These are the activations of a small neural network, seen along a few directions. Each row is one input.
Each table varies a few parts of the input and shows all the possible inputs, shuffled.
Descriptions start from the smaller parts, as in this example, which fits no table here: one of 2 separate values, together with either a single point or one of 9 places around a ring or (one of 4 places along a line, together with one of 8 places around a ring).
Shared parts are said once, and a part with two or three values counts as separate values.

A family of inputs:
row 1: [ 2.97 -4.76  2.16  1.07 -0.80 -6.41  1.76  1.84 -3.17 -5.72  4.04  2.86]
row 2: [ 0.69  4.30  2.19  2.35  4.22  8.40  0.71 -1.57 -1.67  1.57 -9.35  1.08]
row 3: [ 0.14 -2.43 -0.59 -0.17 -4.51 -5.40 -2.89  1.94  2.37 -0.26  8.24 -3.61]
row 4: [ 1.10 -2.83  4.53  2.52 -1.78 -5.44 -1.61  3.00 -3.05 -4.63  5.39  0.96]
row 5: [-0.34 -3.99 -1.28 -1.42 -4.07 -6.78 -2.14  2.04  2.37 -0.06  6.95 -2.84]
row 6: [ 1.49 -2.60  4.83  3.22 -1.52 -4.03 -2.91  4.18 -2.94 -3.69  6.68  0.71]
row 7: [-1.65  6.21  1.87  1.59  4.37  7.60  2.22 -1.51 -2.16  2.30 -7.41  3.45]
row 8: [-0.93  4.00 -4.63 -1.72  0.88  6.98 -0.40 -3.45  2.42  5.54 -8.12 -2.66]
row 9: [ 1.92 -3.22  4.06  1.67 -1.59 -5.97 -0.54  3.14 -2.65 -5.38  4.67  1.73]
row 10: [ 0.10 -5.22 -2.48 -2.57 -2.80 -7.23 -0.21  0.57  1.29 -1.20  6.02 -1.76]
row 11: [-2.64  4.65 -4.28 -1.96  1.53  7.08  1.10 -3.13  3.15  5.95 -6.29 -1.42]
row 12: [ 0.38 -4.26 -2.10 -2.53 -3.24 -6.07 -0.96  1.90  2.18 -1.65  6.82 -2.26]
row 13: [ 1.27 -5.58 -3.82 -2.98 -2.39 -6.56  1.46  0.03  1.25 -1.95  6.23 -1.29]
row 14: [-3.46  5.18 -4.34 -2.13  1.81  6.90  1.78 -2.89  3.17  6.29 -5.52 -0.86]
row 15: [-0.16  5.08  1.96  2.47  5.62  7.35  0.35 -2.17 -1.26  1.28 -7.94  1.95]
row 16: [-1.06  5.33  2.33  1.84  4.26  8.21  1.71 -1.94 -1.43  1.70 -7.86  3.03]
row 17: [ 2.29 -4.05  3.68  0.79 -0.84 -6.07  0.50  2.33 -3.26 -5.22  4.48  2.02]
row 18: [-2.10  4.20 -4.07 -2.03  0.84  7.45  0.06 -4.31  3.39  5.13 -7.02 -1.08]
Question: What is each input in this table made of?
Answer: one of 2 separate values, together with either one of 4 places along a line or one of 5 places along a line
Question: Changing only the choice among 2 separate values turns row 7 into row 14. The same change can be made to row 1. Which row results?
Answer: row 13
Question: Change only the place on the line of 5 in row 13. List by row number the other rows that result.
Answer: row 3, row 5, row 10, row 12
Question: Change only the place on the line of 5 in row 4. List by row number the other rows that result.
Answer: row 1, row 6, row 9, row 17

A family of inputs:
row 19: [ 0.48  0.50  1.49  2.33 -0.36  1.72 -1.32  0.82  1.63  1.37 -0.32 -2.22]
row 20: [ 0.77  1.41  0.29  1.32 -0.87  0.94 -3.85 -0.71 -1.04  1.42 -0.23 -1.16]
row 21: [ 1.48 -5.01  1.25 -0.30 -3.03 -6.61 -1.30  2.77 -0.29 -3.99  7.20 -0.63]
row 22: [-1.41  2.76  0.19  0.34 -0.83  2.06 -0.80  0.77 -0.70  2.12  2.16  0.02]
row 23: [ 0.30 -1.36 -1.83 -2.62 -0.32  0.21 -1.36 -2.58  1.81 -0.43 -1.71  0.00]
row 24: [-1.03  0.34  1.08 -0.37  1.28  1.45  2.03  0.27 -2.67 -0.50  0.06  2.89]
row 25: [ 0.29  0.05  2.30 -0.17  1.84  0.46  2.63  1.15 -0.93 -0.77 -1.20  1.31]
row 26: [ 0.06 -0.77 -3.42 -0.79  0.45 -0.72  0.32 -0.46  1.17  0.76 -1.88 -1.72]
row 27: [-0.61  0.08 -2.19 -2.04 -0.40 -0.68  2.19 -0.39  1.53  1.39 -0.92 -1.08]
row 28: [ 1.73  0.10  0.53  1.39  1.63 -0.13 -0.93 -1.67 -2.66 -1.93 -1.70  1.86]
row 29: [-1.20  1.77  1.86  1.79  0.46  0.52 -0.39  0.41  1.82  2.19  1.05 -0.96]
row 30: [-1.89 -0.07 -2.24 -2.00 -1.07  0.81  2.04 -1.90  1.64  0.88  0.56  1.05]
row 31: [ 1.03  0.22  0.68  1.10  1.23 -0.03  0.74  1.52 -1.32 -2.51 -3.07  0.64]
Question: What is each input in this table made of?
Answer: either a single point or (one of 3 separate values, together with one of 4 places along a line)
Question: Change only the choice among 3 separate values in row 19. List by row number the other rows that result.
Answer: row 26, row 31

A family of inputs:
row 32: [-0.83 -0.41 -0.21 -0.51  0.56  2.08  3.36 -1.48 -4.13 -0.76  1.51  4.76]
row 33: [-1.11  0.67  3.11  1.95  0.49 -0.08  0.31  4.52 -1.63  1.72 -0.92 -0.96]
row 34: [ 1.64  1.12  3.58  1.76 -0.05  2.76 -3.20 -1.68 -0.65 -1.00  1.14  0.58]
row 35: [-0.55  2.02  4.28  0.23 -0.15  2.32 -1.90 -0.77 -2.05  0.67  2.03  1.89]
row 36: [ 0.01  0.36  0.00  0.61  3.25 -1.18  5.66  2.65 -1.76  0.03  0.07  2.03]
row 37: [ 0.29 -0.16 -5.20 -2.19 -1.36  0.04  0.72 -2.36  2.71  0.27 -3.05 -0.82]
row 38: [-0.57  3.37  2.65  1.31  0.68  3.06 -0.36  0.17 -2.72  1.48  3.84  3.26]
row 39: [-2.01  2.25 -1.36 -1.70 -2.21  1.31 -1.17 -0.22  2.39  5.22 -0.39 -1.78]
row 40: [ 2.42 -1.34 -0.19  2.24  2.10 -1.90  2.95  0.71 -1.07 -1.87 -2.86 -0.41]
row 41: [ 0.17 -4.24  0.99 -0.33 -5.48 -6.59 -3.05  2.89  1.58 -1.43  9.48 -3.01]
row 42: [-4.45  3.01 -1.21 -0.88 -1.01  2.48  0.88 -0.38  3.57  4.10  1.62 -1.43]
row 43: [-3.15  0.32 -4.42 -3.91 -0.14  1.32  3.82 -0.82  1.90  1.94 -0.26  0.71]
row 44: [-0.59 -1.33  1.08 -0.23  1.18 -1.70  3.87  2.28 -1.77 -1.35 -2.69  0.77]
row 45: [ 1.70  1.00  3.11  1.70  1.16  2.06 -5.16 -2.10 -0.72 -1.80  0.55 -0.05]
row 46: [ 1.18 -7.15 -1.88 -2.20 -4.01 -8.50  0.45  0.99  0.88 -2.72  7.93 -0.56]
row 47: [ 2.78 -0.76  0.22 -0.23  0.97  0.02 -1.67 -3.53 -1.64 -4.04 -1.83  2.12]
row 48: [-2.06  3.54  2.79  2.81  1.59 -0.04  1.94  4.55 -0.04  0.61  1.02  0.45]
row 49: [ 2.07 -2.49  0.77  0.29  3.38 -1.67  0.62  1.06  0.02 -3.56 -3.74 -1.00]
row 50: [ 0.37  0.11 -5.53 -1.69  0.49 -0.79 -1.02 -3.53  2.70 -0.51 -3.11 -1.78]
row 51: [ 2.79 -0.78 -0.41  1.19  0.20  0.56  0.59 -3.73 -2.96 -2.20 -0.76  2.33]
row 52: [ 0.50  0.09  3.14  2.98  0.51  0.36 -1.08  3.58  0.61 -0.97 -2.00 -1.82]
row 53: [-0.26  0.33 -1.95 -0.38 -1.71  2.59 -2.56 -0.73  3.30  3.72 -0.90 -3.18]
row 54: [-0.57  0.12 -4.33 -4.23 -0.77 -0.18  2.24 -1.63  1.03  3.30 -1.61 -0.07]
row 55: [ 0.13 -1.24  0.52 -0.91 -0.43  0.96  1.76 -2.28 -4.49 -0.64 -0.28  3.48]
row 56: [-1.07  1.77 -2.78  0.30 -1.63  0.94 -4.78 -1.30  3.89  1.22 -2.44 -3.20]
row 57: [ 1.14 -0.15  3.25  2.01  2.41 -0.24 -3.19  3.14  1.03 -1.44 -2.35 -2.34]
Question: What is each input in this table made of?
Answer: one of 2 separate values, together with either a single point or (one of 3 separate values, together with one of 4 places along a line)
Question: Changing only the choice among 2 separate values turns row 32 into row 38. The same change can be made to row 36. Which row results?
Answer: row 48
Question: Change only the choice among 2 separate values in row 56. List by row number the other rows that result.
Answer: row 50
Question: Change only the choice among 3 separate values in row 40. List by row number the other rows that result.
Answer: row 37, row 51
Question: Change only the place on the line of 4 in row 48. List by row number the other rows that result.
Answer: row 33, row 52, row 57
